These are the activations of a small neural network, seen along a few directions. Each row is one input.
In each table, some parts of the input vary, and every possible input appears once, in random order.
A made-up example of a description, with smaller parts first: one of 2 separate values, together with either a single point or one of 11 places along a line or (one of 4 places along a line, together with one of 8 places around a ring).
Shared parts are said once, and a part with two or three values counts as separate values.
In the rows, 128 means zero.

Other details of the inputs vary at random and push rows far along two fixed directions, the same in every table; ignore that.

A family of inputs:
r1: [115 128  53 159 121 166 109 102  79 156 141]
r2: [117 121  47 145 134 168 116 111  70 153 148]
r3: [235 134 101 176  33  92 188 191 147  91 159]
r4: [236 117  92 151  66  89 207 223 138 100 174]
r5: [ 88 116 133 132 130 133 114  94 134 146 102]
r6: [106 103  41 144 151 163 132 139  85 162 137]
r7: [110 108  43 141 145 164 126 132  76 158 144]
r8: [231 141 192 119  57  63 185 169 163  85 166]
r9: [ 88 128 220  93 145 109 108  64 153 142 100]
r10: [ 95 132 127 120 185 128 117 145 138 123 116]
r11: [101 144 212  76 184 107  94 109 155 110 115]
r12: [ 93 153 226  88 155 141  98 120 164 112  85]
r13: [116 125  54 152 127 168 112 104  74 153 148]
r14: [ 97 107  38 170 118 166 121 122 104 150 116]
r15: [ 91 119 212  65 166 107 117  83 141 144 114]
r16: [ 82 135 207 106 163 108  96 109 187 106  85]
r17: [228 115 104 148   8 127 221 190 120 128 152]
r18: [106 134 134 113 178 132 101 138 126 118 126]
r19: [109 151 133 141 151 141  86 108 133 117 118]
r20: [101 156 217  97 164 108  85  91 161 112 111]
r21: [195  99 252  71  75  25 238 162 195 121 137]
r22: [106 120  49 170 116 166 113 108  91 152 124]
r23: [127 146  50 154 152 167  94 137  86 120 148]
r24: [ 98 140 134 141 148 133  93 120 149 114 104]
Description of these inputs: one of 2 separate values, together with either a single point or one of 11 places along a line.
The inputs of r14 and r16 match in every part but the choice among 2 separate values. If r15 is changed in the same way as r14 into r16, which row does it become? -> r11

A family of inputs:
r25: [107 129  98 154 125 143 110  91  94 159 135]
r26: [164 122  63 183  70 133 138 150 130 109 140]
r27: [109 129 123 104 149 143 120 108 111 136 140]
r28: [ 97 119 118 125 131 143 131 106 127 153  97]
r29: [ 85 120 145  92 160 148 108 118 119 144 117]
r30: [109 134 137 131 127 151 119  88 109 154 131]
r31: [ 83 113 185 121 141 116 117  80 153 153 106]
r32: [179 145  72 168  69 151 137 143 108 105 153]
r33: [172 127 153 104 106 101 172 146 133 117 160]
r34: [185 144  93 145 104 131 147 161 119 111 161]
r35: [144 118 198  93 114  77 182 151 170 118 122]
r36: [176 118 125 121  85 120 168 134 114 127 154]
r37: [118 129  94 128 131 162 115  94  96 151 130]
r38: [154 113  82 138  90 122 179 165 122 131 139]
r39: [123 143  94 133 165 155 106 130 103 126 141]
r40: [ 98 149 115 139 164 138  76 105 117 126 125]
r41: [102 148 180 118 135 114  86  85 145 113 111]
r42: [103 106 114 130 134 133 119  95 130 151 111]
r43: [ 95 126 170  90 159 104 111  91 131 136 127]
r44: [113 125 120 123 133 127 111  85 109 151 123]
r45: [159 121 199  90 124  96 160 161 151 115 132]
r46: [183 146  97 153  93 134 143 156 119 107 159]
r47: [ 99 132 161 105 181 110 102 106 125 128 126]
r48: [ 97 105  23 158 145 163 114 129  93 148 138]
r49: [ 92 121 121 112 145 167 102 100 107 160 105]
r50: [ 80 103 108 128 157 142 106  98 119 147 112]
r51: [180 128  67 148 110 138 159 166  95 119 169]
r52: [151 121 200  99 123  78 177 157 170 112 119]
r53: [158 124 200 110 120  71 150 144 188 106 128]
r54: [177 136 131 138  90 127 146 173 136 110 140]
r55: [164 136  89 163  91 127 156 173 137 112 132]
r56: [100 113 145 118 174 115 116 122 143 127 119]
r57: [ 97 144 153 121 150 157  84 118 131 119 102]
r58: [115 153 164 119 143 139  96 102 135 109 119]
r59: [106 134 183  93 173 130 106 133 141 125 111]
r60: [ 94 113  87 136 136 154 131 122 108 147 108]
r61: [166 119 170 125  69 117 171 139 135 144 135]
r62: [101 131 150 135 144 123  96 109 155 114 106]
r63: [154 129 204 102 124  78 169 157 177 109 115]
r64: [107 148 177 105 171 105  92 104 145 122 121]
r65: [154 118 127 152  70 118 182 141 135 145 127]
r66: [ 91 144 177 120 147 126 107 114 161 113  87]
r67: [117 147  62 168 135 155  84 116  94 122 132]
r68: [ 89 131 109 147 165 143  84 116 139 126 115]
r69: [161 136 150 118 118 123 138 165 142 116 133]
r70: [ 97 141  91 159 122 161 105 124 128 120 101]
r71: [172 114  89 142  84 111 159 135 100 133 156]
r72: [180 133 117 138 112  95 150 155 124 115 157]
r73: [ 93 142 100 145 135 183  78 118 110 125 107]
r74: [ 92 123 186  79 168 127 117 123 137 135 115]
r75: [106 139  29 171 154 176 107 153 103 134 121]
r76: [147 106 198  96 119  67 168 139 174 117 134]
r77: [107 114  97 122 134 166 117 126  95 149 122]
r78: [169 122  59 151 101 116 157 157  94 129 171]
r79: [169 115 144 132 116  87 159 160 158 111 140]
The inputs of r36 and r37 match in every part but one. If r77 is changed in the same way as r36 into r37, which row does it become? -> r49
The inputs of r75 and r55 match in every part but one. If r64 is changed in the same way as r75 into r55, which row does it become? -> r40
What do these inputs look like to the network? -> one of 5 places around a ring, together with one of 11 places along a line
Start at r45 and move only the place on the ring of 5, one step at a time. The first step leads to r51. Which rows follow, in order? -> r47, r56, r52
Start at r26 and move only the place on the line of 11, one step at a time. The first step leads to r62. Which rows follow, in order? -> r68, r53, r79, r56, r76, r48, r50, r42, r31
